Each row below holds a small network's activations on one input, seen along a few directions.
Each table varies a few parts of the input and shows all the possible inputs, shuffled.
A made-up example of a description, with smaller parts first: one of 4 places along a line, together with either a single point or one of 9 places around a ring or (one of 2 separate values, together with one of 5 places around a ring).
Shared parts are said once, and a part with two or three values counts as separate values.

Other details of the inputs vary at random and push rows far along three fixed directions, the same in every table; ignore that.

Table:
r1: -139, 48, -479, -246, 200, 161, -126, -359, -782, 120, 195, 331, -183, -113
r2: 204, -35, 422, 673, 70, 181, -434, -511, -223, 73, -130, -364, -62, 144
r3: -23, -144, -236, -104, -165, 48, -124, -273, -566, 181, 530, 122, 76, -342
r4: -52, -50, 244, 421, 452, 240, -166, -765, -270, 57, -203, -228, -362, 447
r5: 251, -347, 271, -98, -678, 237, 586, 526, 80, -263, -447, 29, 35, 224
r6: 79, 96, -278, 238, 232, 43, -461, -658, -661, 179, 631, -65, 71, -517
r7: 10, -161, -598, -292, -15, 59, -123, -314, -562, 68, 306, 201, -49, 50
r8: -10, -183, -291, -340, -490, 102, 304, 429, -402, -91, 412, 573, -24, -349
r9: -81, 461, 447, 65, 193, -392, 59, 492, 902, 43, -454, -231, 198, 208
r10: -38, 454, 476, 386, 639, -363, -625, -79, 783, 208, -324, -628, 133, 114
r11: 172, 61, 123, 529, 329, 178, -359, -708, -276, -98, -193, -254, -180, 545
r12: 88, -93, -233, 201, 206, 75, -701, -776, -623, 296, 557, -145, 46, -483
r13: 20, -112, 378, 442, -212, 263, 155, 2, -52, -178, -74, -25, -72, 200
r14: 49, -399, 290, 43, -565, 206, 658, 332, 308, -368, -136, 156, -205, 126
r15: 363, -157, 316, 338, -182, 166, 146, -51, -80, -139, -295, -161, 50, 94
r16: -156, 189, 471, -36, 169, -366, -212, 399, 883, 184, -434, -390, 147, 271
r17: -303, 321, 221, -217, 538, -207, 78, 134, 844, 82, -556, -213, -165, 470
r18: 11, -131, 405, 623, 128, 246, -138, -534, -6, -86, 128, -262, -109, 96
r19: -133, 100, -235, -889, -69, -387, 82, 761, 563, 161, 24, 98, 355, -304
r20: 104, -94, 399, 540, 48, 167, -122, -604, -20, -39, 33, -358, -82, 95
r21: 111, -301, 231, 143, -525, 193, 683, 419, 237, -424, -181, 140, -198, 77
r22: -23, -111, 28, 133, 35, 250, 404, -196, -59, -243, -464, -61, -358, 339
r23: 198, -297, -446, -428, -460, 115, 279, 275, -420, -74, 224, 218, 149, -463
r24: -191, 513, -435, -310, 900, -426, -807, -381, 237, 384, 309, -148, 141, 8
r25: -175, 513, -112, -280, 444, -490, -317, 439, 360, 237, 335, 263, 206, -383
r26: 223, -341, 390, 197, -229, 181, 117, -101, -48, -69, -183, -246, 4, 201
r27: 77, -132, -781, -501, -378, 30, 342, 198, -480, -180, 19, 482, 23, -53
r28: -264, 517, -170, -263, 409, -421, -307, 442, 354, 263, 279, 180, 320, -348
r29: 16, -429, 339, -3, -628, 167, 696, 490, 244, -321, -166, 197, -187, 230
r30: 165, -145, -104, 185, -95, 171, 256, -188, 23, -335, -375, -138, -193, 458
r31: 161, -64, -368, 26, -150, 37, -267, -173, -618, 169, 299, 155, 122, -487
r32: 46, -172, 264, 426, -217, 244, 313, 17, 97, -281, -96, -103, -94, 89
r33: 5, -125, -351, -353, -564, 98, 272, 279, -473, 12, 301, 375, 107, -328
r34: -424, 182, -200, -714, -46, -384, 110, 862, 540, 195, 219, 284, 283, -214
r35: -341, 567, -399, -534, 674, -422, -247, 172, 165, 280, -89, 220, 57, -101
Description of these inputs: one of 5 places around a ring, together with either one of 2 separate values or one of 5 places along a line.
Q: The inputs of r18 and r13 match in every part but the place on the ring of 5. If r14 is changed in the same way as r18 into r13, which row does it become?
A: r8
Q: Change only the choice among 2 separate values in r30. List by row number the other rows that result.
A: r22
Q: List by row number the other rows that have the place on the ring of 5 in common with r27.
A: r9, r15, r25, r28, r31, r35

Table:
r36: 70, -101, -356, -468, -309, -80, 40, 356, -259, 97, 396, 288, 251, -333
r37: -75, 120, -179, -139, 163, -57, -102, -31, -32, -18, -175, 37, -119, 195
r38: -162, 431, -114, -219, 518, -378, -132, 196, 525, 78, -350, -126, 65, 248
r39: 6, -232, 583, 629, -178, 255, 272, -208, 258, -288, -175, -298, -265, 404
r40: 74, 10, 275, 22, -202, -81, 36, 170, 222, 55, -207, -190, 147, 48
r41: -239, 221, -132, -560, 117, -327, 251, 587, 580, 59, -444, 78, 84, 359
r42: 118, -301, 128, 351, -45, 389, 125, -648, -215, -213, -255, -173, -321, 426
r43: 10, 93, -51, 117, 318, -11, -369, -438, -526, 208, 541, 146, -31, -296
r44: 191, -125, 521, 567, -121, 201, 363, -127, 163, -334, -361, -99, -230, 291
r45: 25, 39, 123, 221, 175, 102, -234, -141, -140, 121, 46, -90, -14, -119
r46: 44, -110, 257, 169, -66, -64, -142, -161, 216, 42, -66, -331, 61, -4
r47: 53, -134, -116, -328, -571, -60, 286, 610, 152, 7, -165, 149, 132, -169
r48: -133, -177, -8, -259, -150, -3, 187, 249, 152, -33, 15, -1, 35, -131
r49: -51, 116, -163, 160, 49, 28, -87, -144, -257, -26, 346, 141, 47, -268
r50: -71, 270, 240, -127, 386, -350, -381, 233, 761, 220, 53, -321, 213, 50
r51: 56, -446, -246, -21, -323, 370, 391, -310, -362, -196, -127, 105, -239, 239
r52: -10, 107, -383, -396, -67, -26, 292, 243, 29, -96, -217, 160, -70, 100
r53: 141, -157, -336, -285, -547, 1, 272, 321, -210, -57, 73, 202, 181, -378
r54: 64, -37, -160, 65, 116, 192, -100, -510, -508, 3, 28, 18, -153, 182
r55: 75, -337, 46, 358, -545, 386, 364, -48, -395, -256, 71, 222, -196, 8
r56: -68, -126, 199, 125, -369, 135, 415, 233, 90, -155, -80, 130, -27, 147
r57: -4, 216, 492, 476, 433, -47, -311, -246, 234, 55, -92, -150, -131, 140
r58: 123, 129, -320, -139, 120, -115, -355, -57, -291, 125, 453, 91, 267, -440
r59: 62, 51, -269, -153, 103, -117, -458, -10, -322, 172, 449, 119, 218, -403
r60: -6, 70, -93, 80, 284, 84, -424, -424, -571, 266, 445, -28, 95, -345
r61: -28, 242, 75, 111, 378, -113, -265, -63, 114, 116, 19, -141, 136, -177
r62: -137, 328, 60, 58, 601, -243, -360, -95, 338, 119, -321, -207, -51, 348
r63: -126, -160, -72, -416, -268, -72, 427, 460, 253, -72, 101, 272, -84, -123
Q: The inputs of r47 and r46 match in every part but one. If r62 is changed in the same way as r47 into r46, which row does it become?
A: r51
Q: Describe the family of inputs behind these rows.
A: one of 4 places along a line, together with either one of 2 separate values or one of 5 places along a line
Q: Change only the place on the line of 5 in r43. List by row number the other rows that result.
A: r36, r40, r56, r60
Q: Change only the place on the line of 5 in r45. List by row number the other rows that result.
A: r47, r55, r57, r59
Q: List by row number the other rows that have the place on the line of 4 in common with r38.
A: r44, r49, r52, r53, r58, r61

Table:
r64: 167, -280, 166, 151, -108, 209, 143, -318, -254, -147, 116, 63, -200, 307
r65: 21, -142, 201, 125, 422, 146, -191, -554, -106, 93, -127, -297, -235, 105
r66: -46, -9, 27, 474, 203, 75, -406, -675, -137, 82, 367, -352, 51, -25
r67: 99, -347, 77, 86, -8, 268, 115, -290, -258, -156, 37, 88, -316, 377
r68: 124, -54, 279, 266, 250, 114, -199, -466, -134, 111, -11, -373, 57, -21
r69: 151, -138, -438, -356, -201, 25, -199, 53, -599, 52, 726, 403, 160, -444
r70: -145, -25, 380, 93, -163, 80, 232, 69, 184, 3, -484, -87, -152, 479
r71: -116, 490, -260, -316, 255, -368, -229, 340, 275, 164, -494, -41, 190, 225
r72: -274, 140, 404, 147, 334, -21, -154, -81, 327, 128, -509, -219, -213, 563
r73: -83, -1, -205, -279, -384, 29, -29, 300, -343, 148, 129, 237, 128, -237
r74: -165, 231, 485, 301, 151, -46, -157, 7, 294, 149, -400, -299, 71, 450
r75: 177, -580, -35, 226, -921, 410, 551, 14, -209, -396, 49, -9, -116, -35
r76: -214, 37, -187, -299, -161, -7, 535, 367, 25, -138, 116, 454, -143, -176
r77: 298, -108, 407, 391, 150, 56, -334, -341, -113, 147, 7, -348, 94, -263
r78: 6, -210, -340, -304, -739, 216, 732, 631, -308, -313, 242, 621, -39, -466
r79: 137, 76, -127, -120, 209, -230, -570, 8, -280, 244, 619, 190, 266, -411
r80: -85, 94, 394, 367, -35, 91, 428, 200, 324, -261, -240, 10, -95, 230
r81: 155, -247, 388, 378, -519, 226, 140, 110, -217, -22, -308, -33, -11, 111
r82: 110, 362, -362, -439, 443, -344, -243, 124, 249, 174, -274, -177, 222, -130
r83: 430, -191, -271, 165, -119, 194, 39, -331, -516, -293, -87, 72, -75, 280
r84: -22, 113, -163, -252, 226, -164, -285, 39, -104, 149, 454, 140, 218, -59
r85: 140, -325, 275, 48, -176, 230, 357, -228, -40, -113, -265, -176, -186, 141
r86: -350, 225, -106, -356, 191, -359, -79, 200, 717, 139, 67, -110, 107, 9
r87: 91, 465, 164, 460, 464, -106, 34, -31, 403, -216, -511, -161, -108, 321
r88: -369, -127, -207, -544, -228, -122, 415, 539, 733, -98, -239, 92, -66, 182
r89: 73, 114, -172, -254, 254, -122, -455, -149, -238, 299, 412, -78, 231, -591
r90: 187, -356, -82, 437, -360, 185, -162, -419, -462, -22, 442, -124, 9, -357
r91: -428, 400, -135, -275, 588, -263, -73, 215, 337, 115, 109, 253, -136, -94
r92: -89, 150, 193, -147, -286, -198, 492, 959, 581, -146, -192, 306, 106, -207
r93: 19, 242, -749, -173, 266, -204, -447, -294, -130, 125, 253, -41, 179, -265
Q: Describe the family of inputs behind these rows.
A: one of 5 separate values, together with either a single point or one of 5 places along a line
Q: The inputs of r69 and r78 match in every part but the choice among 5 separate values. If r83 is changed in the same way as r69 into r78, which row does it become?
A: r87
Q: Change only the choice among 5 separate values in r84. List by row number the other rows that result.
A: r66, r68, r74, r80
Q: Change only the choice among 5 separate values in r72. List by row number the other rows that result.
A: r65, r67, r88, r91
